Each row below holds a small network's activations on one input, seen along a few directions.
In each table, some parts of the input vary, and every possible input appears once, in random order.
A made-up example of a description, with smaller parts first: one of 3 separate values, together with either a single point or one of 11 places along a line or (one of 4 places along a line, together with one of 5 places around a ring).
Shared parts are said once, and a part with two or three values counts as separate values.
In the rows, zero is written as 128.

Other details of the inputs vary at random and push rows far along two fixed directions, the same in every table; ignore that.

Table:
R1: [140  96 118 116 172  97  91 121 135  42 170  95 119]
R2: [139  85 168 157 165 103  57  94 127  15 113  82 105]
R3: [152 203 147 212 222  60 147 139 169 151 165 118 119]
R4: [183 206 132 211 167  61 154 130 193 134 161  84 153]
R5: [111 101 120 105 140 172 139 125 103  97 165 153 127]
R6: [109 122 130 139 117  79  48 144 141  71 113  56 117]
R7: [123 130 143 102 156 151 132 127 101 183 143 163 117]
R8: [139 110 181 150 165  89  60 111 133  85 109  82 109]
R9: [ 97  82 168  12  78 153 176 145  12  43 119 170 111]
R10: [117  97 115  77 123  96  28 143 122  40 134  36  98]
R11: [199 184 102 158 214  60 152 134 177 161 150  78 130]
R12: [147 161  63 124 111 130 200 150 160 227 115 127 147]
R13: [ 79 142 143 138 138  85  46 151 122  69 150  84 102]
R14: [127  64 119  90 119 191 140 101  98 119 111 184 124]
R15: [151 225 119 177 133  45 113 160 192 167 142  59 138]
R16: [ 97 170  83  96 108 154 165 173 126 226 137 156 139]
R17: [127 100 144 169 159  86  86 117 143  36 147 108 127]
R18: [115 151 125 184 127 160 203 140 136 189 137 194 157]
R19: [133  72 141  77 108 184 118 108  94 152  93 150 121]
R20: [117  69 131 149  84 187 149 111 115 105  89 164 152]
R21: [145 195  81 105  84 139 175 163 161 237 127 122 150]
R22: [144 133 119 106 141 143 171 131 134 236 113 179 138]
R23: [122 144  93 164  86 138 186 138 152 204  86 149 157]
R24: [113 148  71  92  94 139 163 169 146 225 115 154 145]
R25: [142 133 114 101 123 103  75 113 134  56 163  52 108]
R26: [111 155 172 101 102  95 220 161  62 110 108 175 133]
R27: [170 182 134 185 124 148 205 114 164 210 105 168 161]
R28: [ 90  96 181 132 119 181 115 116  88 147 107 189 114]
R29: [133  63 130  83  72 215 123  96  92  63 134 143 131]
R30: [141 162  82 127 172  53 118 145 168 129 165  75 120]
R31: [149 165 160 156 107 155 170 115 146 224  95 167 152]
R32: [134 105 159 167 178  89  79 105 137  50 129 115 110]
R33: [ 92  55 178 113 103 173  85  98  91 106  83 180 117]
R34: [ 96  82 137 120  41 186 103  96 100  77 100 138 129]
R35: [208 208 117 155 198  71 150 122 179 156 169  80 132]
R36: [ 80  94 100  79  93 188 132 125  87 124 139 158 116]
R37: [134  61 106  97  92 199 151 116 104 108 113 151 139]
R38: [ 82  78 115 129  70 163 128 117 115 120  94 170 135]
R39: [ 86 140 118 158 109 140 146 137 123 151 132 156 128]
R40: [109 151 124 152 143  46  61 156 161  98 135  74 119]
R41: [133 120 143 117 200 112  84 111 108  56 176 106  95]
R42: [161 136 146  96 119 157 133 109 122 178 124 135 131]
Each input here is: one of 2 separate values, together with either a single point or (one of 4 places along a line, together with one of 5 places along a line).
Q: The inputs of R15 and R21 match in every part but the choice among 2 separate values. If R8 is changed in the same way as R15 into R21, which row does it become?
A: R19
Q: Change only the place on the line of 5 in R18. List by row number the other rows that result.
A: R3, R13, R28, R39
Q: Start at R16 and move only the place on the line of 4, one step at a time. The first step leads to R24. Which rows follow, in order?
A: R10, R21
Q: Change only the choice among 2 separate values in R3. List by row number the other rows that result.
A: R41
Q: Start at R33 and move only the place on the line of 5, one step at a time. The first step leads to R32. Which rows follow, in order?
A: R17, R38, R40

Table:
R43: [129 112 121 103 125 136 124 125 111  93 137 117 122]
R44: [120 105 121 125 123 138  91 118 134 113 124 117 123]
R45: [142 127 124 160 111 191 204 116 140 225  95 203 160]
R46: [114 120 145 123 106 118 118 130 114  89 117 121 126]
R47: [135 108 131 126 107 136 107 115 131 101 116 111 128]
R48: [125 113 120 102 129 136 117 126 116  97 146 121 121]
R49: [118 111 164 147 138 131 119 115 109  90 123 150 123]
R50: [152 223 132 170 198  21 128 162 176 176 159  76 125]
R51: [137 114 130  98 119 130 126 123 111  93 132 117 125]
R52: [128 139  95 109 108 170 200 144 127 223 116 184 148]
R53: [124 113 136 118 125 137  85 116 127 124 119 116 118]
R54: [127 107 121 131 113 141 104 117 132 100 122 111 126]
R55: [186 206 132 178 230  38 159 136 178 155 175  90 127]
R56: [107 119 135 128 112 123 115 133 114  89 123 121 123]
R57: [107 145 108 135  94 157 193 151 128 222 103 187 150]
R58: [127 115 137  91 136 134 105 127 107 117 135 122 111]
R59: [103 118 134 128 114 124 109 133 116  94 132 126 123]
R60: [123 107 120 130 116 142  98 117 135 105 130 116 126]
Q: What do these inputs look like to the network?
A: one of 3 separate values, together with either a single point or one of 5 places along a line
Q: Change only the choice among 3 separate values in R55. List by row number the other rows that result.
A: R45, R49
Q: Which other rows agree with R48 in the choice among 3 separate values? List them by row number.
A: R43, R51, R52, R55, R58
Q: Change only the choice among 3 separate values in R53. List by row number the other rows that result.
A: R50, R58
